These are the activations of a small neural network, seen along a few directions. Each row is one input.
Each table varies a few parts of the input and shows all the possible inputs, shuffled.
Descriptions start from the smaller parts, as in this example, which fits no table here: one of 2 separate values, together with either a single point or one of 9 places along a line or (one of 4 places along a line, together with one of 5 places around a ring).
Shared parts are said once, and a part with two or three values counts as separate values.

Table:
R1: [  3.0  15.2 -25.2 -14.7  32.0 -11.9  53.9  29.8  55.0 -27.7  14.9 -40.5
  -1.9  45.7  -9.3  25.9  45.4  11.0]
R2: [  0.6  -8.0   6.6  -2.0  38.0 -24.2 -17.5   7.1  39.8   5.1  11.2 -20.7
  -1.0  29.4 -42.8   4.8  29.9  -5.4]
R3: [ -6.6 -14.8  30.5   1.0  39.6 -12.4 -18.7  12.1  17.9  -5.4   4.1 -24.8
  -8.8  19.8 -44.5   9.8  28.1 -13.8]
R4: [ -3.9  -2.4  48.9   9.8  24.1 -13.4  25.2  29.6  27.2 -30.9  -4.0 -35.1
  -5.7  11.4  -5.6  26.0  51.2 -10.3]
R5: [-18.4  22.2 -87.3   0.7 -51.8 -15.3 -58.8 -10.4 -26.6   3.7  24.4  49.4
 -22.1  25.6  16.0  36.6 -21.5 -64.2]
R6: [ -3.5  19.7 -51.4 -37.4  -0.4  18.4 -19.7 -22.2 -32.9  16.2  16.4  58.3
  19.6 -53.6   2.0 -32.7 -50.5  66.8]
R7: [-23.6  14.3 -17.3  20.9 -58.9 -13.7 -31.5   9.8 -60.3 -10.7  -1.4  29.4
 -28.5   0.6  37.9  53.1  -4.3 -68.4]
R8: [-17.7  -1.7  35.2   4.8  28.7   2.7   5.1  21.9  15.3 -23.4  -0.7 -23.1
 -13.4   2.7 -26.6  24.1  33.0 -16.5]
R9: [ -5.4   0.8 -18.4  -8.1  38.2 -14.5   8.5  17.9  50.1  -3.2  24.4 -16.5
  -2.8  37.8 -29.2  14.9  36.0   4.0]
R10: [ 42.6 -31.1  38.2  11.5 -39.1  43.4  32.1 -34.2  -3.4  26.7 -39.7  -8.8
  23.0 -11.6  40.7 -45.3 -36.9  -6.7]
R11: [-15.9  -7.8 -11.5 -16.0   6.8  -9.4  21.8  -8.0 -55.2  57.6  11.6   7.9
  26.7 -50.2  25.3 -30.6 -29.3  61.1]
R12: [ 31.6  -3.2  20.1  15.9 -69.9  58.9 -16.8 -48.3  11.9 -46.6 -37.2  18.9
  10.7 -18.2   0.5 -43.7 -50.6  24.2]
R13: [ 17.4  -3.3  31.6  13.8  12.7  -8.5  16.5  -5.1 -38.7  38.7 -23.7   5.6
   4.2 -39.5  35.5 -42.8 -30.6  18.0]
Q: What do these inputs look like to the network?
A: either one of 2 separate values or one of 5 places along a line or one of 6 places along a line

Table:
R14: [-15.5  13.2 -50.0  10.7 -76.7   3.5 -42.4 -15.5 -52.1  -2.3   4.6  47.5
 -15.5  -1.1  36.7  28.8 -32.4 -50.4]
R15: [-17.9   7.6   0.4  -8.8  56.3 -28.2  10.5  39.7  51.0 -27.0  24.3 -35.8
 -14.3  42.5 -42.9  43.5  65.5 -12.1]
R16: [ 21.7  -3.0  -4.7   5.4 -63.6  41.4 -14.1 -46.1 -41.7  12.4 -26.0  43.5
  16.1 -45.7  38.3 -47.7 -71.5  19.8]
R17: [ 31.7 -24.5  67.3   4.3   6.3  31.6  36.5 -23.1  -6.7  19.1 -36.7 -16.1
  29.0 -46.4  13.8 -65.2 -30.0  55.6]
R18: [ 19.5 -17.0  42.7  -9.2  27.7  19.2  35.8 -16.2 -14.1  34.7 -19.1  -7.8
  30.7 -52.7   8.7 -64.3 -29.9  73.1]
R19: [ 25.8 -19.8  64.4   3.0  52.7   5.4  55.1  13.3  56.1  -6.3 -18.7 -58.3
  12.9  13.5 -19.2 -23.6  34.8  27.1]
R20: [-26.9  22.4 -74.9  -2.3 -56.9 -13.0 -44.9  -9.0 -59.2  11.9  22.1  55.6
 -13.0  -7.9  32.2  29.4 -31.6 -31.3]
R21: [ -6.4  -0.1  25.5   7.3  36.1 -16.0  11.6  33.1  57.8 -41.7   5.9 -45.2
 -18.0  49.7 -38.6  41.0  64.1 -29.8]
R22: [-22.2  12.0 -27.3  12.2 -12.7 -26.0 -40.6  20.1   6.7 -24.6  16.3   2.8
 -33.9  47.9 -14.6  62.6  32.7 -79.4]
R23: [ 10.6   5.7 -30.5  -8.8 -42.5  25.3 -16.7 -38.9 -50.9  27.2  -8.4  52.0
  17.7 -51.1  32.8 -46.4 -71.3  38.9]
R24: [ 12.4 -16.5  38.6 -12.4  67.4  -3.7  51.9  16.0  52.9   7.3   1.3 -52.0
  18.9  10.3 -29.0 -21.7  36.0  47.7]
R25: [-32.9  20.0 -51.5  -1.4   5.8 -39.5 -42.9  26.4   0.3 -10.7  34.4  13.8
 -30.7  40.9 -18.1  63.6  33.6 -59.2]
Q: What do these inputs look like to the network?
A: one of 2 separate values, together with one of 6 places around a ring
Q: The inputs of R21 and R17 match in every part but the place on the ring of 6. If R15 is changed in the same way as R21 into R17, which row does it become?
A: R18
Q: Change only the choice among 2 separate values in R16. List by row number the other rows that result.
A: R23

Table:
R26: [-26.3  18.4 -21.2  -3.8  14.7 -19.4  -6.0  29.5   6.8 -22.0  21.4   0.1
 -19.5  19.6 -12.2  47.3  33.9 -25.9]
R27: [-10.2  -3.4   1.7  10.2  11.6 -33.8  -5.9  26.3   0.8   0.2   8.0 -19.2
 -20.4  34.2  -1.6  39.8  36.0 -52.5]
R28: [  5.3 -14.5  41.8  24.3   5.0 -12.8  13.0  15.5  18.8  -6.7 -16.2 -42.7
 -13.3  29.8   2.4  20.8  33.1 -55.0]
R29: [  1.4   4.9 -17.6 -10.7  34.3  -8.6   8.9   7.0  29.8   4.8  15.3  -7.0
   2.7  16.6 -21.0  -6.5  12.1  25.3]
R30: [ 15.2  -3.7  -1.3   0.1 -49.0  25.8  11.7 -33.9 -70.6  44.4 -22.1  43.0
  23.9 -69.6  66.4 -51.8 -71.8  38.4]
R31: [ -3.8   6.6  22.8   9.3   5.8  -3.1  12.9  19.3  18.6 -30.7  -7.1 -21.5
 -13.8  19.6  -8.6  30.4  32.7 -22.3]
R32: [ -7.6   7.8 -46.8 -13.5 -39.8  10.8  -4.4 -28.3 -85.0  54.5   1.4  61.0
  18.6 -65.3  59.5 -35.7 -71.2  34.9]
R33: [ -7.3   7.7 -22.2  -7.1  11.3  -5.4   9.3  11.5  35.1 -20.0  18.6 -11.6
  -1.2  25.6 -18.1  16.4  24.4  10.6]
R34: [-13.3  -5.9  13.7 -12.0  48.5 -23.6  -6.7  18.0  -2.2  10.2  13.6 -12.1
  -0.3  -4.5 -31.0   4.8  21.3  19.7]
R35: [-13.6  15.6 -42.6 -17.3  13.4 -15.2  -2.1  14.2  28.1 -18.2  32.2  -7.5
  -1.5  29.7 -19.7  27.3  26.4   5.5]
R36: [  1.7   0.4  40.8  16.3   3.2   4.5  19.6  14.6  25.5 -37.1 -16.5 -34.0
 -12.6  14.3  -5.0  19.0  30.0 -23.7]
R37: [ -0.7  14.0 -47.0  -2.6 -56.6  14.3 -57.1 -35.1 -36.9  -2.9   4.6  53.5
  -1.2 -15.9   9.8  -8.7 -52.9  -9.1]
R38: [-18.0  14.2   0.0   7.3  10.2 -15.4   0.8  26.1  10.2 -27.8   9.4  -9.6
 -19.5  18.2 -10.1  37.2  32.7 -20.0]
R39: [ 21.3 -12.5  15.9   5.5 -49.3  37.8  19.1 -36.8 -68.3  42.1 -29.6  33.7
  23.7 -67.3  62.1 -56.7 -73.2  36.0]
R40: [ 20.9  -1.9  -0.7  11.0 -63.9  35.7 -36.1 -41.1 -20.1 -10.0 -24.2  39.2
   4.8 -22.0  16.9 -28.8 -52.8  -6.4]
R41: [  6.3   6.0 -26.0   7.6 -60.4  25.5 -47.0 -37.5 -30.9  -4.4 -10.5  49.0
  -0.9 -20.2  11.1 -19.9 -55.4  -4.1]
R42: [ 26.3  -7.2  14.7  15.6 -66.5  46.2 -28.5 -46.6 -14.2 -14.3 -36.0  24.1
   4.8 -23.6  13.5 -37.5 -56.1  -8.6]
R43: [ 11.8  -6.6  18.6   1.5   3.9  14.0  28.3   1.0  51.0 -29.6  -7.5 -34.9
   5.9  21.7 -14.0  -2.3  21.6   6.6]
R44: [ -3.2 -12.0  38.4  -3.0  45.1 -12.7   5.1  12.9  10.6   7.1   1.6 -20.2
   5.4  -7.3 -24.9  -6.4  23.5  18.6]
R45: [ -6.4   9.2 -38.3 -21.1  38.5 -12.5   1.2   9.6  26.0  10.4  26.8   2.0
   2.4  18.1 -22.6   3.7  14.5  19.6]
R46: [-22.0   2.3 -18.6   3.8  16.3 -36.9 -11.7  28.0   1.1   8.8  21.5  -8.4
 -21.9  35.5  -3.1  47.9  37.4 -56.6]
R47: [  4.5   1.5 -26.6  -7.8 -44.7  13.8   1.2 -29.8 -84.5  46.9 -11.7  51.8
  19.6 -67.2  60.8 -43.3 -74.1  39.1]
R48: [  0.8 -20.9  55.2   1.5  43.3  -0.1  11.8   9.8  12.3   4.5  -7.6 -28.9
   5.9  -5.0 -27.3 -11.8  21.7  16.3]
R49: [-24.8   0.5  -6.4 -18.1  52.7 -26.2 -13.1  19.9  -2.2  18.6  26.7  -2.1
  -1.2  -2.7 -32.8  13.5  23.0  15.6]
R50: [ 14.9  -2.4   3.7  -8.9  30.1   3.1  21.1   2.0  38.2   1.5  -0.5 -17.4
   8.9  17.2 -20.4 -13.1  11.9  22.5]
R51: [  0.1  -9.5  26.6  19.7   8.1 -23.0   5.5  20.7  13.1  -2.4  -3.9 -28.4
 -14.1  31.8   4.9  29.4  37.6 -53.1]
R52: [  6.8  -0.3   0.3  -5.7   6.7   6.5  21.6   5.4  43.8 -22.6   1.9 -22.7
   4.7  26.9 -17.2   9.3  24.3   8.3]
R53: [ 20.0  -8.3  21.4  -2.0  27.6  10.7  27.5  -2.1  45.4  -5.3  -9.5 -29.2
  10.0  11.7 -17.8 -24.4   9.5  20.4]
Q: The inputs of R38 and R36 match in every part but one. If R41 is changed in the same way as R38 into R36, which row does it become?
A: R42
Q: What do these inputs look like to the network?
A: one of 4 places along a line, together with either one of 2 separate values or one of 5 places along a line
Q: A walk changes only the place on the line of 4. It starts at R45 and steps to R29. List the rest of the walk in order.
A: R50, R53
Q: Change only the place on the line of 5 in R51. List by row number the other rows that result.
A: R31, R44, R50, R52
Q: List by row number the other rows that have the place on the line of 4 in common with R46.
A: R26, R32, R35, R37, R45, R49
Q: Change only the choice among 2 separate values in R47. List by row number the other rows that result.
A: R41
